A small network was shown many inputs. Here are its activations along a few directions, one row for each input.
Each table varies a few parts of the input and shows all the possible inputs, shuffled.
A made-up example of a description, with smaller parts first: values(3) and (point or line(9) or (line(6) and ring(8))).
Shared parts are said once, and a part with two or three values counts as separate values.
(in the rows, 128 means zero)

Other details of the inputs vary at random and push rows far along three fixed directions, the same in every table; ignore that.

A family of inputs:
x1: [160 153 176  99 166 113 112 185 112 178  75  78]
x2: [ 71  97  81 152  71 120 188  37 166  57 177 168]
x3: [ 57 172  96 147 131 198 118 103 114 157  72  91]
x4: [140  65 108  69  62  32 158 116 174 101 168 148]
x5: [ 48 208 136 158 143 187 135 118 115 155  99  82]
x6: [ 87 174 112 123 145 207 128  95 103 142  67  93]
x7: [188  85 132 179 141 123  81 174 124 143 168 180]
x8: [163 148 131  74 188 119 107 161  98 168  74 107]
x9: [190  77 124 154 161 116  91 168 125 118 137 195]
x10: [ 80 173  96 163 187 196 126  84 106 124  92 108]
x11: [151 150 123  84 180 114  99 161 107 174  75  94]
x12: [137 138 162  23 131  24 165  70 133 148 142  58]
x13: [153 140 162 124 193 100 102 163 106 202 134  90]
x14: [ 92 101  64 106  46 135 191  41 161  39 153 173]
x15: [153 165 173 112 190 113 115 182 112 179 125  81]
x16: [171  76 130  76  78  41 151  87 152  89 177 162]
x17: [129 127 167  37 154  27 183  85 137 146 154  63]
x18: [ 55 173  91 177 176 170 122  93 115 148  96  99]
x19: [ 65 174  69 141 150 193 121  99 119 132  68 101]
x20: [ 87 117 108 138  53 145 203  56 172  38 203 153]
x21: [ 75 203 144 151 147 201 130 118 115 136  99  84]
x22: [116 109  75 192  79 215 105 114 130  93 106 193]
x23: [120 116  96 201  87 224 120 130 135  65 101 194]
x24: [ 84 176 112 168 176 208 123  87 107 138 122  92]
x25: [179  73 120 143 101 121  85 183 134 143 118 185]
x26: [196  77 132 132 116 140  88 180 120 131 112 194]
x27: [148 150 172 104 163 109 115 186 116 184  76  82]
x28: [178  88 109 159 126  96  68 160 131 137 130 182]
x29: [112 135 185  29 101  28 199 114 151 154 132  47]
x30: [171  81 105 165 115  85  66 163 139 139 137 182]
x31: [ 85 194 150 136 154 207 130 117 116 124 100  88]
x32: [174  81 128 187 132  99  83 181 126 161 171 182]
x33: [194  89 147 148 111 130  99 197 133 120 110 175]
x34: [136 150 215  16 118  48 190 113 144 141 161  46]
x35: [193  99 148 154 146 131  95 200 134 121 158 175]
x36: [ 63 158 136  79 124 138 207  15 140 101 172  57]
x37: [178 101 156 169 110 119  86 209 137 139 146 188]
x38: [ 54  83  96 142  29 124 182  87  91  10 192 128]
x39: [101 132  84 232 104 205 117 136 139  89 150 194]
x40: [170 151 144  98 196 114  84 144  93 172  87 107]
x41: [143  88 151 107  70  36 178 134 166 113 213 151]
Description of these inputs: point or (line(5) and ring(8)).
Q: Start at x23 and move only the ring(8) part, one step at a time. The first step leads to x31. Which rows follow, in order?
A: x35, x36, x9, x40, x8, x26
Q: Start at x32 and move only the line(5) part, one step at a time. The first step leads to x13. Which rows follow, in order?
A: x7, x24, x36

A family of inputs:
x42: [141 116 142 145 111 145 118 167 123 118 132 146]
x43: [114 156 141  67 174  82 149  93 128 167 129  66]
x44: [160 106 115 138 157 122  92 145 110 143 113 145]
x45: [ 68 156  84 159  97 215 146  60 131  77 105 138]
x46: [127 159 134 108 190 151 120 133 107 165  85  89]
x47: [141 111 121 149 114 131 106 141 126 141 129 149]
x48: [141 116 124 144 131 124 102 181 120 149 110 144]
x49: [140 124 155 103 109  84 164 112 156 126 165 125]
x50: [ 54 152 102 146  96 172 166  69 129 108 131 105]
x51: [ 76 157 152  82 137  91 179  80 131 133 148  58]
x52: [104 183 151 133 170 182 115 155 101 171  81  71]
x53: [102 162 135  95 150 141 153  88 126 137 115  89]
x54: [157 121 136 123 142 113 126 154 126 132 143 139]
x55: [115 100 118 141  84 120 142 122 132 100 157 152]
x56: [140 118 162 119 118 101 145 145 135 119 155 130]
x57: [142 112 104 136 121 124 103 135 130 128 100 162]
x58: [112 103  91 150  76 132 139 119 140  87 137 169]
x59: [141 101 104 127 117 115 121 115 124 114 118 151]
x60: [ 86 163 151  97 148 103 163  93 129 152 135  58]
x61: [144 109 135 133 135 107 110 151 113 129 146 136]
x62: [115 108  87 157  72 172 132 101 153  69 116 188]
x63: [141 116 159  90 115  72 169 126 143 115 171 121]
x64: [144 107 120 121 125 107 120 112 126 124 141 143]
x65: [123 161 130 112 193 129 105 125 107 176  96  88]
x66: [130 112 114 150 107 131 116 156 134 137 120 152]
x67: [142 101 135  88 118  63 148 114 137 120 166 121]
x68: [125 157 140  84 183 122 145 119 119 164 107  80]
x69: [145 124 132 170 154 118  98 164 132 150 138 140]
x70: [ 67 147  66 163  95 216 148  65 140  68  83 148]
x71: [130 106 109 139  79 146 139 118 135  76 142 160]
x72: [153 131 110 179 171 146  69 165 122 158 119 158]
x73: [ 87 157 130  92 134 110 163  64 135 135 138  80]
x74: [ 71 165 112 138 106 189 159  57 131  94 128 111]
x75: [ 81 170 131 133 121 178 155  78 126 122 121  90]
x76: [139 112 123 131 117 113 120 115 129 126 148 142]
x77: [144 107 156  76 128  36 157 126 143 131 178 105]
x78: [103 174 109 141 151 191 111 140 110 131  65 103]
x79: [121 110  99 157  90 144 118 124 143 119 121 168]
x80: [152 122 142 138 123 140 106 187 134 146 107 142]
x81: [126 110 141 142  85 134 153 119 143  97 163 145]
x82: [158 109 107 132 145 116  93 156 120 142  83 152]
x83: [147 104 143  73 129  44 154 117 143 131 173 108]
x84: [160 121 133 142 149 138 103 169 116 134 124 146]
x85: [145 117 128 152 155 120  94 166 115 141 133 141]
x86: [160 130 146 142 152 148  87 197 104 145 103 133]
x87: [134 101 106 128  90 140 142 103 139  83 126 158]
x88: [163 121 119 145 160 133  73 165 103 158  94 149]
x89: [154 126 153 158 142 136 108 174 127 144 129 143]
x90: [150 128 156 143 134 110 131 158 138 138 146 137]
x91: [134 109 135 113 107  81 147 105 152 128 166 129]
x92: [150 121 134 139 143  95 113 140 143 150 148 132]
x93: [114 109  98 156  66 162 141 126 148  69 133 175]
x94: [ 84 164 143 119 158 138 139 112 105 147 121  70]
x95: [137 106 107 138 107 121 119 129 119 108 134 152]
x96: [103 169 117 136 161 165 105 118 102 161  87  97]
x97: [133 118 143 122  97 113 154 109 152 113 158 140]
x98: [104 175 149  87 153 119 163  93 132 149 128  76]
x99: [150 119 117 136 133 124  91 158 125 151  99 153]
x100: [115 174 142 115 175 163 119 133  95 148  96  74]
x101: [135 117 140 108 103 108 153 105 149 111 157 140]
x102: [154 123 146 146 141 142 102 174 110 127 128 140]
x103: [138 119 169  97 112  69 171 128 146 117 172 119]
x104: [146 116 126 144 139 125  96 170 106 139 120 141]
x105: [128 105 124 136  95 113 138 102 140 116 162 142]
x106: [120 115 114 156  82 161 132 148 143  94 127 165]
x107: [104 175 129 135 154 188 111 123 109 146  83  98]
x108: [156 123 139 133 124 141  98 175 136 149 101 146]
x109: [118 111 110 162  69 170 135 110 148  88 144 171]
x110: [167 111 129 131 151 139 101 155 115 135 110 144]
x111: [154 104 118 112 158  92 117 134 132 148 136 134]
x112: [110 145 129  77 169 100 148  90 120 155 114  73]
x113: [138 108 128 114 100 125 144 101 138  98 149 147]
x114: [148 115 140 157 143 125  98 166 115 153 135 134]
x115: [ 62 167  78 177  98 234 129  82 137  89  85 148]
x116: [137 109 161  90 124  43 158 126 146 131 178 108]
x117: [ 98 178 158 127 166 165 131 135 101 149 104  70]
x118: [153 117 110 138 136 120  94 168 115 140  98 147]
x119: [155 115 120 146 150 126  89 158 104 137 127 141]
x120: [138 111 153 100 105  90 161 126 140 105 165 129]
x121: [143 114 141  84 118  85 164 105 149 122 161 132]
Q: Changing only one part turns x111 into x68. The same change can be made to x85. Which row results?
A: x120
Q: Changing only one part turns x112 into x46. The same change can be made to x57. Which row results?
A: x62
Q: Changing only one part turns x100 into x119. The same change can be made to x86. Which row results?
A: x104
Q: What is each input in this table made of?
A: values(2) and line(5) and ring(8)
Q: Which other rows does x58 become when the values(2) part takes its other values? List them by row number.
A: x93
Q: Start at x88 and move only the ring(8) part, one step at a time. The first step leads to x59. Which rows follow, in order?
A: x95, x104, x55, x50, x47, x96
Q: Start at x103 and move only the line(5) part, one step at a time. The first step leads to x56. Which rows follow, in order?
A: x117, x42, x106
Q: Which other rows does x43 become when the values(2) part takes its other values? List them by row number.
A: x121
Q: Which other rows does x64 become when the ring(8) part takes its other values? List them by row number.
A: x44, x61, x76, x94, x105, x114, x119
